grid = (110, 125, 113, 133, 137, 104, 136, 115, 116, 109, 133, 136, 114, 101, 121, 139)
Which number is the entry just left of the smallest entry?
Answer: 114
The entry just left of 116 is 115
Which number is the entry just right of the smallest entry?
Answer: 121

Read these off the array that follows. Indices start at 0.
1) Give the entry in row 0 and column 2.
2) Give the entry just left of the smallest entry.
3) Give the bottom-left entry.
4) Give the top-right entry.
5) Give the entry at row 0, column 0.
6) Give the entry directly above the largest entry.
7) Give the minimum.
8) Give the entry directly below 141.
136  122  139  125  134  131  126  142  127  116  123  134  123  119  119  136
118  125  113  120  134  138  121  132  139  118  130  132  130  134  106  149
124  131  137  131  150  140  146  119  141  144  125  129  129  130  115  143
128  122  128  124  131  116  121  137  133  120  116  129  118  117  121  123
138  130  133  127  112  138  121  133  109  117  142  129  136  133  140  129
138  123  156  135  144  138  153  121  128  140  120  129  125  118  116  134
1) 139
2) 134
3) 138
4) 136
5) 136
6) 133
7) 106
8) 133

W =
array([[121, 124, 129, 133, 122, 127, 114, 125, 114, 121, 126, 121, 131],
       [135, 128, 132, 133, 130, 120, 124, 131, 124, 129, 137, 125, 125],
       [143, 138, 127, 127, 136, 133, 118, 132, 117, 114, 128, 122, 141],
       [128, 132, 138, 114, 136, 140, 142, 129, 133, 144, 121, 118, 145],
       [128, 115, 137, 127, 145, 133, 142, 131, 142, 155, 124, 118, 121],
       [122, 121, 130, 145, 138, 147, 144, 126, 130, 137, 114, 128, 130],
       [139, 130, 127, 127, 146, 152, 146, 125, 142, 136, 113, 134, 121]])
Rows and columns are numbered from 0.
The entry directly above the smallest entry is 114
The entry at row 0, column 2: 129
Give the entry directly below the largest entry.
A: 137
The entry in the top-right corner -> 131
Give the entry at row 1, column 0.
A: 135
Give the entry in row 0 and column 1.
A: 124
The bottom-right entry: 121
Give the bottom entry of the column that holds the largest entry.
A: 136
The bottom entry of the column that holds the smallest entry: 113
The entry in row 2 and column 0: 143
The entry directly above 120 is 127
The entry just right of the centre entry is 129
Give the entry in row 2 and column 1.
A: 138
The entry in row 0 and column 0: 121
Give the entry in the bottom-left corner.
A: 139
The entry just right of the largest entry is 124
Give the entry directly above the largest entry.
A: 144
Give the entry at the centre.
A: 142
Give the entry at row 2, column 2.
A: 127
The top entry of the column that holds the largest entry -> 121
Give the entry directly below 143.
A: 128

[133 117 128 105 126 135 105 114 121 144 110 131 122 155 132 112]
Which number is the entry just right of 126?
Answer: 135
The entry just left of 128 -> 117
The entry just left of 122 is 131
The entry just left of 112 is 132

Read these off the array that follows. Counting starts at 0.
1) Which number is the entry in row 0 and column 1?
2) Which number is the entry in the top-left corner?
3) Which number is the entry in row 0 and column 2?
4) Which number is the entry in row 2 and column 2?
5) Which number is the bottom-right entry?
6) Which number is the entry at row 1, column 0?
7) Which number is the entry at row 2, column 0?
8) Which number is the entry just left of the smallest entry?
[[120, 122, 142, 119, 121, 121, 108, 143, 126, 144, 110, 130],
 [140, 113, 129, 127, 111, 124, 121, 143, 112, 132, 118, 148],
 [120, 118, 112, 122, 117, 108, 141, 108, 115, 113, 139, 135],
 [138, 124, 137, 125, 124, 130, 115, 136, 124, 137, 111, 126],
 [121, 114, 112, 126, 114, 107, 140, 111, 112, 113, 139, 140],
 [121, 114, 113, 123, 113, 107, 139, 113, 111, 114, 137, 141],
 [142, 118, 136, 128, 117, 130, 115, 146, 119, 138, 112, 141],
 [125, 108, 116, 124, 107, 106, 133, 121, 107, 119, 132, 147],
 [123, 117, 112, 122, 116, 109, 141, 108, 113, 113, 138, 136],
 [129, 126, 144, 124, 126, 129, 108, 143, 130, 146, 107, 125],
 [141, 114, 132, 129, 113, 126, 118, 146, 115, 135, 115, 147]]
1) 122
2) 120
3) 142
4) 112
5) 147
6) 140
7) 120
8) 107

data = [145 143 113 102]
The entry just left of 102 is 113
What is the entry just left of 113?
A: 143

B =
129,128,128,125,127,128,123,126,129,124,129,128
125,131,121,134,135,136,128,123,129,127,120,125
128,124,122,128,127,130,122,125,129,124,125,127
129,143,121,124,131,141,107,114,132,111,126,130
128,125,121,128,131,132,120,123,129,123,123,126
129,127,127,127,127,128,125,126,128,127,129,129
130,127,132,123,125,124,124,129,128,126,132,129
125,128,121,134,133,134,130,126,129,129,121,125
131,126,132,122,122,122,124,130,128,125,134,130
128,153,125,122,132,144,105,113,132,107,128,132
129,129,128,126,126,125,125,127,128,127,129,130
128,119,128,129,127,123,132,134,127,131,127,126
125,127,118,135,131,135,129,124,129,128,120,126
126,133,122,132,133,136,125,123,129,124,122,126
Counting starts at 0.
Which number is the top-right entry?
A: 128
Which number is the entry at row 2, column 1?
A: 124
The entry in row 1 and column 0 -> 125
The entry in the bottom-right corner -> 126
Which number is the entry in row 2 and column 0?
A: 128
The maximum: 153
Which number is the entry at row 0, column 2?
A: 128
The entry in row 0 and column 1: 128
The bottom-left entry: 126
The entry directly above the largest entry is 126
Which number is the entry directly below the largest entry?
A: 129
The entry at row 0, column 0: 129
The entry just right of the largest entry is 125
The entry just left of the largest entry: 128
Which number is the minimum?
A: 105
The top entry of the column that holds the smallest entry -> 123
Which number is the entry directly above the smallest entry?
A: 124
Which number is the entry at row 1, column 2?
A: 121
The entry in row 2 and column 2 is 122

Questions about the table below.
1) The first entry on the main diagonal?
2) The third entry on the diagonal from the top-right corner?
3) The entry in the top-right corner?
4) The entry in the bottom-right corner?
5) The bottom entry of the column that holds the smallest entry?
6) The entry directly above the largest entry?
7) The 3rd entry on the main diagonal?
8) The top entry of the column that holds the largest entry?
[[142 144 131 144 120 111 113 148]
 [114 115 120 115 113 122 149 106]
 [117 107 149 115 118 149 148 107]
 [154 136 104 156 141 149 124 133]
 [114 118 118 125 117 118 139 119]
 [149 139 139 137 127 125 122 143]
 [154 141 103 154 154 151 123 145]
 [111 133 134 123 125 115 121 131]
 [115 114 102 114 139 105 144 115]
 [118 109 112 131 124 113 137 115]
 [152 125 104 154 153 151 145 126]
 [116 120 118 124 118 118 139 119]
 [111 112 104 109 138 106 146 115]
 [145 120 120 130 148 128 128 132]
 [134 129 136 132 135 132 127 133]
 [148 108 106 136 150 152 150 115]]
1) 142
2) 149
3) 148
4) 115
5) 106
6) 115
7) 149
8) 144
